Each row below holds a small network's activations on one record, seen along a few directions.
Each row is followed by the record's values for the fields BIKEF, RIV, BIB, SUR, GIFUV, MUVUR.
A field that a record lacks is written missing.
The largest differences between rows may come from other fields.
(in the rows, 500 means zero)
Random noise pushes rows far along 6 fixed directions. That doesn't count. These rows show it; they differ only by the noise:
[512 560 462 223 326 668 502 606 642 642 438 604 585 692 370 436 311 633
 503]
[273 694 671 373 446 298 560 587 550 456 516 620 569 675 395 494 375 520
 499]
[642 444 419 317 541 693 531 579 668 602 491 408 569 504 404 506 464 492
 283]
[550 481 414 279 486 537 507 590 629 709 468 492 490 539 398 447 551 498
 432]
[549 595 531 568 526 649 562 372 339 401 598 637 576 478 430 460 530 421
 453]
[439 627 607 513 555 502 576 481 464 370 606 571 590 514 430 517 438 433
 399]
[311 624 393 118 371 391 469 798 777 815 636 627 453 625 391 435 345 601
 663]
[489 618 612 539 449 593 544 421 393 379 552 663 566 494 462 461 378 472
 521]

[542 529 370 486 340 618 460 530 414 536 481 531 502 583 430 437 585 611
 539]
(BIKEF rela; RIV dozuv; BIB pude; SUR kuru; GIFUV sonal; MUVUR gopi)
[476 420 417 238 448 503 496 740 771 749 633 493 428 425 460 512 364 590
 504]
(BIKEF rela; RIV dozuv; BIB kof; SUR loga; GIFUV padem; MUVUR kazit)
[562 381 547 397 461 472 529 498 483 588 480 587 455 508 476 444 515 619
 535]
(BIKEF rela; RIV dozuv; BIB kof; SUR loga; GIFUV sonal; MUVUR kazit)
[484 587 504 507 451 528 456 308 262 552 326 673 519 657 432 386 735 457
 633]
(BIKEF val; RIV megam; BIB pude; SUR loga; GIFUV kot; MUVUR kazit)
[382 430 506 328 552 324 602 559 598 465 521 363 586 742 384 602 552 635
 286]
(BIKEF rela; RIV dozuv; BIB kof; SUR loga; GIFUV kot; MUVUR kazit)
[593 418 410 623 557 660 429 310 359 465 497 547 450 478 569 480 701 434
 558]
(BIKEF val; RIV megam; BIB pude; SUR loga; GIFUV kot; MUVUR kazit)
[321 577 530 454 623 199 588 510 427 578 601 501 507 567 424 542 801 466
 453]
(BIKEF val; RIV megam; BIB pude; SUR loga; GIFUV kot; MUVUR kazit)
[375 644 612 469 524 319 576 579 558 486 510 491 576 620 416 536 444 517
 356]
(BIKEF rela; RIV dozuv; BIB kof; SUR loga; GIFUV sonal; MUVUR kazit)
[456 540 643 456 602 402 524 592 646 314 732 477 538 382 541 588 355 505
 364]
(BIKEF rela; RIV dozuv; BIB kof; SUR loga; GIFUV sonal; MUVUR kazit)
[363 665 365 502 496 492 499 582 519 563 732 545 469 529 464 519 482 428
 607]
(BIKEF val; RIV megam; BIB kof; SUR kuru; GIFUV padem; MUVUR kazit)
[459 402 433 504 624 371 486 590 592 466 840 480 391 333 618 554 478 507
 568]
(BIKEF rela; RIV dozuv; BIB kof; SUR loga; GIFUV kot; MUVUR kazit)
[483 562 419 547 434 647 481 468 425 449 743 623 473 374 519 526 359 559
 648]
(BIKEF val; RIV megam; BIB kof; SUR kuru; GIFUV kot; MUVUR kazit)
[499 486 560 469 498 405 461 546 626 500 427 451 486 432 569 515 443 482
 559]
(BIKEF val; RIV megam; BIB missing; SUR loga; GIFUV kot; MUVUR gopi)
[497 560 368 749 551 494 465 419 283 536 614 513 359 294 542 423 716 351
 626]
(BIKEF rela; RIV dozuv; BIB pude; SUR kuru; GIFUV sonal; MUVUR gopi)
[407 535 423 364 504 524 496 489 536 627 738 664 496 591 464 494 579 583
 659]
(BIKEF val; RIV megam; BIB missing; SUR loga; GIFUV kot; MUVUR kazit)
[733 192 402 489 474 584 530 562 590 602 485 352 374 226 578 513 440 614
 459]
(BIKEF rela; RIV dozuv; BIB kof; SUR loga; GIFUV sonal; MUVUR gopi)
[612 568 481 377 418 795 469 492 538 587 626 802 498 395 509 402 287 604
 696]
(BIKEF val; RIV megam; BIB missing; SUR loga; GIFUV sonal; MUVUR kazit)
[439 631 593 432 469 395 607 623 575 398 563 489 638 600 384 553 397 622
 319]
(BIKEF rela; RIV dozuv; BIB kof; SUR loga; GIFUV sonal; MUVUR gopi)
[598 422 450 476 516 505 619 390 341 494 562 569 501 585 412 477 712 639
 398]
(BIKEF rela; RIV dozuv; BIB kof; SUR loga; GIFUV sonal; MUVUR kazit)
[586 437 590 561 523 591 482 260 286 378 344 630 538 535 553 418 609 451
 593]
(BIKEF val; RIV megam; BIB pude; SUR loga; GIFUV kot; MUVUR kazit)
[664 498 433 423 450 732 551 392 367 520 406 605 583 576 415 441 671 511
 414]
(BIKEF val; RIV megam; BIB pude; SUR loga; GIFUV padem; MUVUR kazit)
[562 394 442 448 403 595 498 448 461 475 611 588 423 470 535 458 500 586
 627]
(BIKEF rela; RIV dozuv; BIB kof; SUR loga; GIFUV padem; MUVUR kazit)
[509 332 299 501 539 518 517 680 662 501 750 335 422 328 621 585 377 605
 484]
(BIKEF rela; RIV dozuv; BIB pude; SUR loga; GIFUV kot; MUVUR gopi)
[492 539 518 540 310 600 507 455 376 512 417 692 486 582 474 442 451 672
 669]
(BIKEF val; RIV megam; BIB pude; SUR loga; GIFUV sonal; MUVUR gopi)
[610 420 510 770 577 600 543 393 289 330 777 584 379 114 635 548 416 464
 638]
(BIKEF val; RIV megam; BIB kof; SUR kuru; GIFUV sonal; MUVUR kazit)
[651 443 406 440 467 791 475 557 567 546 633 502 552 357 544 499 337 567
 463]
(BIKEF rela; RIV dozuv; BIB pude; SUR loga; GIFUV kot; MUVUR kazit)
[625 429 475 507 412 596 423 491 515 628 319 459 444 338 568 445 360 460
 577]
(BIKEF val; RIV dozuv; BIB missing; SUR kuru; GIFUV kot; MUVUR kazit)
[626 501 438 613 485 830 529 423 487 332 529 365 659 507 472 561 348 527
 336]
(BIKEF val; RIV dozuv; BIB missing; SUR kuru; GIFUV kot; MUVUR gopi)
[574 512 420 638 539 507 421 447 350 640 368 424 433 338 535 421 640 293
 544]
(BIKEF rela; RIV dozuv; BIB pude; SUR kuru; GIFUV kot; MUVUR kazit)
[537 444 641 526 414 406 424 624 627 574 469 565 343 218 664 461 202 509
 658]
(BIKEF rela; RIV dozuv; BIB kof; SUR loga; GIFUV sonal; MUVUR kazit)
[478 545 432 605 510 698 412 467 435 372 740 567 467 408 616 470 320 476
 694]
(BIKEF rela; RIV dozuv; BIB pude; SUR kuru; GIFUV kot; MUVUR kazit)
[421 464 277 328 528 488 473 518 578 571 666 511 491 740 445 484 635 578
 534]
(BIKEF rela; RIV dozuv; BIB kof; SUR loga; GIFUV kot; MUVUR kazit)
[540 553 463 775 534 590 524 442 389 318 513 311 596 474 511 601 448 415
 371]
(BIKEF rela; RIV megam; BIB kof; SUR kuru; GIFUV kot; MUVUR gopi)
[564 466 497 476 267 664 452 482 581 497 310 458 552 581 527 466 232 635
 548]
(BIKEF rela; RIV dozuv; BIB kof; SUR loga; GIFUV kot; MUVUR gopi)
[700 420 513 613 544 577 451 312 326 577 378 556 402 381 513 417 743 406
 544]
(BIKEF val; RIV megam; BIB kof; SUR kuru; GIFUV sonal; MUVUR kazit)
[563 548 421 529 634 533 538 398 302 628 675 694 435 335 443 369 828 408
 515]
(BIKEF rela; RIV dozuv; BIB pude; SUR loga; GIFUV sonal; MUVUR kazit)
[613 253 592 367 557 609 439 506 686 517 521 469 382 294 658 490 371 567
 585]
(BIKEF val; RIV megam; BIB pude; SUR loga; GIFUV sonal; MUVUR kazit)
[462 541 483 546 456 398 574 318 216 399 636 642 511 698 438 455 787 585
 565]
(BIKEF rela; RIV dozuv; BIB kof; SUR loga; GIFUV sonal; MUVUR kazit)
[504 549 320 407 647 465 512 533 533 685 567 468 547 541 381 477 711 374
 354]
(BIKEF rela; RIV dozuv; BIB kof; SUR loga; GIFUV kot; MUVUR kazit)
[509 524 473 511 422 637 462 488 497 507 543 621 470 356 609 473 281 533
 659]
(BIKEF val; RIV megam; BIB pude; SUR loga; GIFUV kot; MUVUR kazit)
[488 575 499 425 475 559 412 530 519 637 426 669 458 463 516 415 449 440
 676]
(BIKEF val; RIV megam; BIB pude; SUR loga; GIFUV sonal; MUVUR kazit)

Here are new rows. What are their fields?
[395 471 518 410 441 484 405 581 659 442 691 538 457 527 612 501 247 591
 715]
(BIKEF rela; RIV dozuv; BIB kof; SUR loga; GIFUV kot; MUVUR kazit)
[524 622 358 635 530 707 624 394 283 374 721 620 687 637 337 514 654 458
 364]
(BIKEF rela; RIV dozuv; BIB kof; SUR loga; GIFUV padem; MUVUR gopi)
[370 639 617 489 466 380 453 430 374 522 330 656 541 675 464 435 577 440
 643]
(BIKEF val; RIV megam; BIB pude; SUR loga; GIFUV kot; MUVUR kazit)
[493 415 662 439 310 364 474 545 581 528 268 552 422 516 515 445 365 668
 575]
(BIKEF rela; RIV dozuv; BIB kof; SUR loga; GIFUV sonal; MUVUR gopi)
[483 544 389 378 431 618 541 551 472 599 626 640 547 609 420 452 561 563
 498]
(BIKEF rela; RIV dozuv; BIB pude; SUR loga; GIFUV padem; MUVUR kazit)
[757 253 390 702 666 650 535 316 345 412 457 294 476 322 520 556 742 406
 356]
(BIKEF val; RIV megam; BIB kof; SUR kuru; GIFUV kot; MUVUR gopi)
[605 430 419 555 413 651 580 383 319 474 528 556 448 452 535 441 545 578
 523]
(BIKEF rela; RIV dozuv; BIB pude; SUR loga; GIFUV padem; MUVUR kazit)
[545 442 503 526 648 630 525 638 743 362 595 237 534 356 597 679 276 424
 263]
(BIKEF val; RIV megam; BIB pude; SUR loga; GIFUV padem; MUVUR kazit)
[476 526 568 484 347 516 493 553 554 438 436 572 571 573 530 526 202 617
 496]
(BIKEF rela; RIV dozuv; BIB kof; SUR loga; GIFUV kot; MUVUR kazit)
[568 433 446 556 510 543 442 484 523 548 366 368 487 462 548 507 568 439
 515]
(BIKEF val; RIV megam; BIB pude; SUR loga; GIFUV kot; MUVUR gopi)
[373 631 583 536 409 601 483 400 342 389 607 758 603 610 493 438 389 545
 643]
(BIKEF rela; RIV dozuv; BIB pude; SUR loga; GIFUV kot; MUVUR kazit)
[371 427 482 302 616 292 550 766 789 535 539 300 542 607 461 579 471 561
 321]
(BIKEF rela; RIV dozuv; BIB pude; SUR loga; GIFUV sonal; MUVUR gopi)
[480 551 679 466 509 536 477 412 522 429 303 547 614 640 518 481 427 467
 461]
(BIKEF val; RIV megam; BIB pude; SUR loga; GIFUV kot; MUVUR kazit)
[540 458 393 457 497 579 544 363 355 571 606 612 440 544 431 410 718 503
 574]
(BIKEF rela; RIV dozuv; BIB kof; SUR loga; GIFUV padem; MUVUR kazit)
[436 532 678 719 518 304 491 367 305 306 381 473 489 514 542 541 576 420
 472]
(BIKEF rela; RIV megam; BIB kof; SUR kuru; GIFUV kot; MUVUR kazit)
[559 458 544 734 544 598 626 506 445 246 476 199 569 352 499 647 398 464
 168]
(BIKEF rela; RIV dozuv; BIB pude; SUR kuru; GIFUV padem; MUVUR gopi)
[393 489 402 609 361 394 415 604 506 491 606 473 342 397 649 507 284 562
 826]
(BIKEF rela; RIV megam; BIB kof; SUR kuru; GIFUV kot; MUVUR gopi)
[419 511 310 476 499 467 465 560 496 533 661 475 457 608 502 530 517 541
 606]
(BIKEF rela; RIV megam; BIB kof; SUR kuru; GIFUV kot; MUVUR kazit)
[717 238 542 410 531 571 487 301 413 517 124 399 535 673 476 419 807 537
 302]
(BIKEF rela; RIV dozuv; BIB pude; SUR loga; GIFUV kot; MUVUR kazit)
[524 475 253 505 546 604 465 637 566 628 618 337 478 381 463 525 549 464
 441]
(BIKEF rela; RIV dozuv; BIB pude; SUR kuru; GIFUV kot; MUVUR gopi)
